A small network was shown many inputs. Here are its activations along a few directions, one row for each input.
Each table varies a few parts of the input and shows all the possible inputs, shuffled.
Descriptions start from the smaller parts, as in this example, which fits no table here: one of 2 separate values, together with either a single point or one of 9 places around a ring or (one of 4 places along a line, together with one of 8 places around a ring).
Shared parts are said once, and a part with two or three values counts as separate values.

Other details of the inputs shift rows strongly along two fixed directions, in all tables alike. That doesn't count.

Rows:
row 1: [ 1.60  7.17  1.30  0.78 -0.99  0.98  0.09 -4.64 -0.16 -3.11  3.43  2.87]
row 2: [ 0.14 -2.93 -3.50  2.64  0.68  2.16 -2.95  0.90  0.35  0.70 -2.69 -3.09]
row 3: [ 3.69 -1.89 -0.23 -1.99  2.38 -0.80 -1.22 -0.79 -0.80  2.26 -0.79 -3.85]
row 4: [ 2.50 -3.13  1.93  0.99  0.23  1.31 -0.70 -0.25  2.66  0.22 -0.88 -2.87]
row 5: [-2.50  7.20 -3.04  1.18 -1.52  0.21 -0.37 -3.80 -1.17 -2.64  3.24  0.11]
row 6: [ 1.79 -2.75 -0.91  0.07  1.61  0.10 -1.51  0.71  1.32  1.66  0.55 -5.00]
row 7: [-2.88 -1.61 -2.23 -3.50 -2.75 -2.01  0.07  6.38 -1.36 -1.49 -3.31  5.15]
row 8: [-0.94 -3.37  1.23  2.78 -0.19  0.72  2.71 -1.48  0.72  2.86 -0.67 -4.03]
row 9: [ 5.56 -1.40 -0.77 -0.32  1.94  0.16 -2.12 -0.36 -0.93  2.02 -1.99 -3.80]
row 10: [-1.68  6.77 -0.18  2.37 -2.83  1.57  0.30 -5.07  0.17 -3.97  1.73  1.80]
row 11: [ 3.58 -2.23 -1.03 -1.23  1.77 -0.16 -0.98 -0.19 -0.19  2.38  0.33 -3.68]
row 12: [-2.00 -4.13  0.28  4.86  1.49  1.87  1.57 -1.61  1.51  2.75 -0.26 -3.99]
row 13: [-1.35  7.88 -3.11  1.64 -2.41  1.05 -1.70 -2.78 -1.82 -3.19  1.59  1.07]
row 14: [-1.64 -1.25 -0.60 -3.96 -1.38 -2.52 -0.69  7.48 -0.48 -1.58 -1.27  5.61]
row 15: [-2.08 -2.01  3.48 -3.39  0.48 -3.91  4.95  4.41 -0.74  1.08 -0.16  6.39]
row 16: [ 1.96 -3.52 -0.55  3.14 -0.76  1.57  1.16 -1.63  2.35  0.45 -2.08 -3.54]
row 17: [ 2.26 -2.54  3.46  0.34  2.25 -0.51  2.28 -1.52 -0.13  3.56 -0.25 -2.88]
row 18: [ 4.52 -2.86  1.81 -0.06  0.55  1.23 -0.18 -1.33  1.21  1.07 -1.11 -2.13]
row 19: [-3.04  6.76  3.16  1.81 -0.58  0.54  0.99 -3.76 -0.18 -1.16  4.94  0.79]
row 20: [ 0.26 -1.16 -0.79 -5.01 -1.02 -2.71 -0.21  6.49 -1.74 -0.65 -1.65  6.19]
row 21: [-4.78 -3.59 -0.59 -0.63 -1.57 -1.06  1.83  4.95  1.50 -2.57 -2.45  7.16]
row 22: [-1.70  7.40 -0.55 -0.70 -0.40  0.13 -2.36 -2.70 -0.88 -2.67  4.32  0.15]
row 23: [-1.83 -1.22 -0.24 -4.55 -1.55 -2.18 -1.37  7.26 -0.71 -1.48 -1.79  5.20]
row 24: [-4.42 -2.61  3.25 -2.14 -0.69 -3.05  4.14  5.67  0.92  0.40  0.86  5.57]
row 25: [ 3.75 -2.13 -0.68 -1.50  1.70  0.39 -1.77 -0.79 -0.42  2.55 -0.04 -4.57]
row 26: [-6.02 -3.00 -2.58 -2.97 -0.62 -1.75 -0.13  5.66 -0.47 -1.43 -1.84  5.21]
row 27: [ 4.02 -2.35 -0.61 -1.38  2.66 -1.04 -0.53 -0.47 -0.39  2.42 -0.57 -3.82]
row 28: [-2.64  7.23 -2.63  0.55 -1.71  0.46 -1.03 -3.98 -1.49 -2.63  2.80 -0.07]
row 29: [ 5.30 -2.62  1.81  0.86  1.73  0.42  0.64 -2.05  1.37  1.17 -1.45 -2.74]
row 30: [-1.21 -3.45 -3.40  2.14  1.52  1.40 -1.63 -0.11  0.86  1.11 -0.99 -3.97]
row 31: [ 1.58  8.35 -0.86 -1.11 -1.01  0.85 -3.26 -2.96 -2.78 -2.21  2.47  1.68]
row 32: [ 5.32 -1.45 -0.38 -1.04  1.69  0.28 -2.66 -0.40 -1.23  1.98 -2.43 -3.80]
row 33: [-0.36 -4.18 -0.59  3.21  0.26  2.67 -0.93 -1.13  2.29 -0.12 -2.63 -2.25]
row 34: [-0.41 -3.56  0.78  3.72  0.07  0.69  3.20 -1.67  1.22  3.15 -0.29 -4.43]
row 35: [-0.44  7.04  1.46  1.88 -1.28  1.11 -0.43 -3.79  1.29 -3.99  3.79  2.02]
row 36: [ 4.91 -2.98  2.22 -0.21  1.44  0.38  0.23 -1.57  1.02  1.10 -2.07 -2.32]
row 37: [-5.86 -0.93  0.86  1.63 -0.38  0.14  2.05  0.74  0.04  0.00  0.26  2.75]
row 38: [-0.85  6.93  2.96  0.81 -0.16  0.44  1.42 -4.84 -1.53 -0.30  4.61  1.36]
row 39: [-1.77  0.50 -3.05  1.37 -0.31  1.92 -3.37  0.45 -0.70 -1.03 -1.74 -0.34]
row 40: [-2.33 -2.38  3.10 -3.06 -0.32 -3.05  4.49  4.55 -0.52  1.28  0.46  6.09]
Description of these inputs: one of 2 separate values, together with one of 4 places along a line, together with one of 5 places along a line.
The inputs of row 14 and row 24 match in every part but the place on the line of 4. If row 20 is changed in the same way as row 14 into row 24, which row does it become?
Answer: row 40
The inputs of row 11 and row 1 match in every part but the place on the line of 4. If row 28 is changed in the same way as row 11 into row 1, which row does it become?
Answer: row 10
Which other rows does row 4 become when the place on the line of 4 takes its other values? List them by row number.
Answer: row 19, row 22, row 23
Which other rows does row 30 become when the choice among 2 separate values takes its other values? List them by row number.
Answer: row 26
Which other rows does row 35 become when the choice among 2 separate values takes its other values? List them by row number.
Answer: row 4
A walk changes only the place on the line of 5. It starts at row 37 and steps to row 8. List the rest of the walk in order.
Answer: row 19, row 38, row 17
